grid =
[[124 138 115 118 118 126 148 147 116 115 121 108]
 [139 144 136 136 150 136 128 115 135 135 139 111]
 [146 134 114 114 135 101 110 114 112 113 105 151]
 [120 115 140 139 124 145 109 113 140 142 142 143]
 [121 112 137 136 126 136 108 111 135 139 137 147]
 [143 130 114 113 127 108 111 115 111 112 110 152]
 [125 136 150 152 138 134 151 149 150 147 141 112]
 [117 124 119 121 121 115 146 144 121 120 117 125]
 [147 146 142 140 150 121 120 112 139 139 128 132]
 [144 130 146 144 137 111 108 117 143 145 126 157]
 [134 137 132 132 149 141 116 111 132 134 137 117]]
The first entry on the diagonal from the top-right corner is 108
The last entry, reading row by row? 117
The third-last entry, reading row by row? 134
The top-left entry? 124
The second entry in reading order -> 138
The fourth entry, reading row by row -> 118
The entry in the bottom-left corner? 134
The fourth-last entry, reading row by row? 132
The last entry in the row that holds the smallest entry? 151
The third entry in reading order: 115
The smallest entry in the first column -> 117
The bottom entry of the column that holds the smallest entry is 141
The 5th entry in reading order? 118
The entry just left of 148? 126
The largest entry in the first column? 147
The 3rd entry on the main diagonal is 114
The second smallest entry? 105
The smallest entry in the last row? 111
The last entry of the largest entry's row? 157
The second entry from the end, reading row by row? 137

X =
[[124 132 140 131 140 142 124 118]
 [132 138 129 130 122 129 119 107]
 [137 139 134 129 145 134 140 133]
 [144 141 118 131 124 122 127 134]
 [140 143 136 134 144 138 126 132]
 [127 132 139 127 141 138 136 112]
 [144 146 124 132 128 128 125 122]
 [127 130 127 125 119 124 129 101]
 [133 128 117 128 115 117 123 138]
 [136 142 139 131 142 139 130 119]
 [144 146 124 132 126 126 125 124]
 [116 116 124 123 115 123 126 113]
 [113 116 133 128 122 131 117 120]
 [127 129 129 124 123 126 135 106]
 [132 133 128 123 130 124 144 113]]
The largest entry in the last column: 138
The first entry, reading row by row -> 124
Give the 1st entry on the diagonal from the top-right corner.
Answer: 118
The bottom-right entry: 113
Give the fourth entry, reading row by row.
Answer: 131
The 3rd entry on the diagonal from the top-right corner is 134
The entry directly above the smallest entry: 122
The smallest entry in the last column is 101
Give the fifth-last entry, reading row by row.
Answer: 123
Give the third entry, reading row by row.
Answer: 140
The second entry, reading row by row: 132
The smallest entry in the first column -> 113
Give the second smallest entry.
Answer: 106
The second-last entry, reading row by row: 144
The entry in the bottom-left corner -> 132
Give the entry just left of the smallest entry.
Answer: 129
The 2nd entry on the diagonal from the top-right corner -> 119

Read these off the array that follows.
1) Report the first entry in the row that holds the largest entry.
2) Report the largest entry in the first column.
3) Report the entry in the top-right corner.
4) Report the last entry of the largest entry's row.
5) Report the 1st entry, reading row by row.
6) Report the 4th entry in reading order.
[[129 125 125 129 129 126 126 128 128 125 128 125]
 [124 118 117 144 124 118 149 148 151 145 118 114]
 [131 129 131 125 131 130 121 124 123 122 133 132]
 [129 131 131 123 130 131 120 122 121 122 131 132]
 [151 120 113 114 152 114 130 118 119 134 109 115]
 [131 124 126 129 131 126 126 129 129 125 130 125]
 [106 133 143 146 106 142 122 141 139 117 153 140]]
1) 106
2) 151
3) 125
4) 140
5) 129
6) 129

B =
[[136 126 117 131 128 126 125 123 134 124 130 133 123 132 133 141]
 [119 130 134 141 129 129 134 135 125 135 145 122 132 125 133 127]
 [130 122 122 144 124 123 136 129 124 132 134 127 123 130 130 132]
 [119 131 127 146 132 128 136 109 127 132 131 125 132 118 126 120]
 [119 128 127 134 135 128 130 131 125 129 127 117 131 123 136 125]
 [120 126 138 127 130 132 134 104 128 124 123 137 134 130 129 126]
 [142 121 139 135 135 130 133 123 146 129 132 142 136 125 119 128]
 [125 131 132 137 114 126 138 126 126 131 143 123 130 132 114 106]
 [130 150 126 129 126 126 119 123 125 132 103 132 118 132 131 140]
 [130 138 135 130 128 128 125 122 131 130 124 131 133 126 117 116]
 [117 140 135 131 127 131 132 109 123 121 139 131 129 136 135 137]
 [123 130 118 131 122 126 128 122 125 123 144 121 122 126 122 122]]
Indices start at 0.
Read off the entry in row 0 and column 2.
A: 117
Read off the entry just left of the largest entry.
A: 130
The top entry of the column that holds the largest entry: 126
Read off the entry in row 1 and column 0.
A: 119
Read off the entry in the top-left corner.
A: 136
The entry at row 1, column 2 is 134
The top entry of the column that holds the smallest entry: 130
Read off the entry in row 2 and column 0.
A: 130
The bottom entry of the column that holds the smallest entry: 144
The entry directly above the largest entry -> 131
The entry just left of the smallest entry is 132
The entry directly above the smallest entry -> 143
The top-right entry: 141
Read off the entry just right of the smallest entry.
A: 132
The entry in the bottom-right corner: 122
Read off the entry directly below the smallest entry.
A: 124
The minimum is 103
Read off the maximum.
A: 150
Read off the entry in the bottom-left corner.
A: 123
Read off the entry at row 2, column 2.
A: 122
Read off the entry just right of 145.
A: 122
The entry directly below 106: 140

arr =
[[128 112 117 133 147 134 137 114 135 110 126 149 142 108 114]
 [122 100 138 118 113 121 110 132 111 127 127 106 126 123 135]
 [126 134 119 111 103 114 117 125 118 113 124 122 129 149 135]
 [114 114 122 128 117 107 139 122 111 124 150 141 143 111 156]]
The last entry of the largest entry's row: 156
The smallest entry in the last row: 107
Report the entry in the top-right corner.
Answer: 114
Report the largest entry in the first column.
Answer: 128
Report the third entry on the diagonal from the top-right corner.
Answer: 129
Report the entry just right of the smallest entry.
Answer: 138
The entry just left of the largest entry -> 111
The fifth entry in reading order is 147
Report the third entry, reading row by row.
Answer: 117
The smallest entry -> 100
The third entry on the main diagonal is 119
Report the entry directly below the smallest entry.
Answer: 134
Report the first entry of the largest entry's row.
Answer: 114
The entry just right of 129 is 149
The third smallest entry: 106
Report the entry directly above the smallest entry.
Answer: 112
Report the fourth-last entry, reading row by row.
Answer: 141
Report the second largest entry.
Answer: 150
Report the entry just right of 123.
Answer: 135
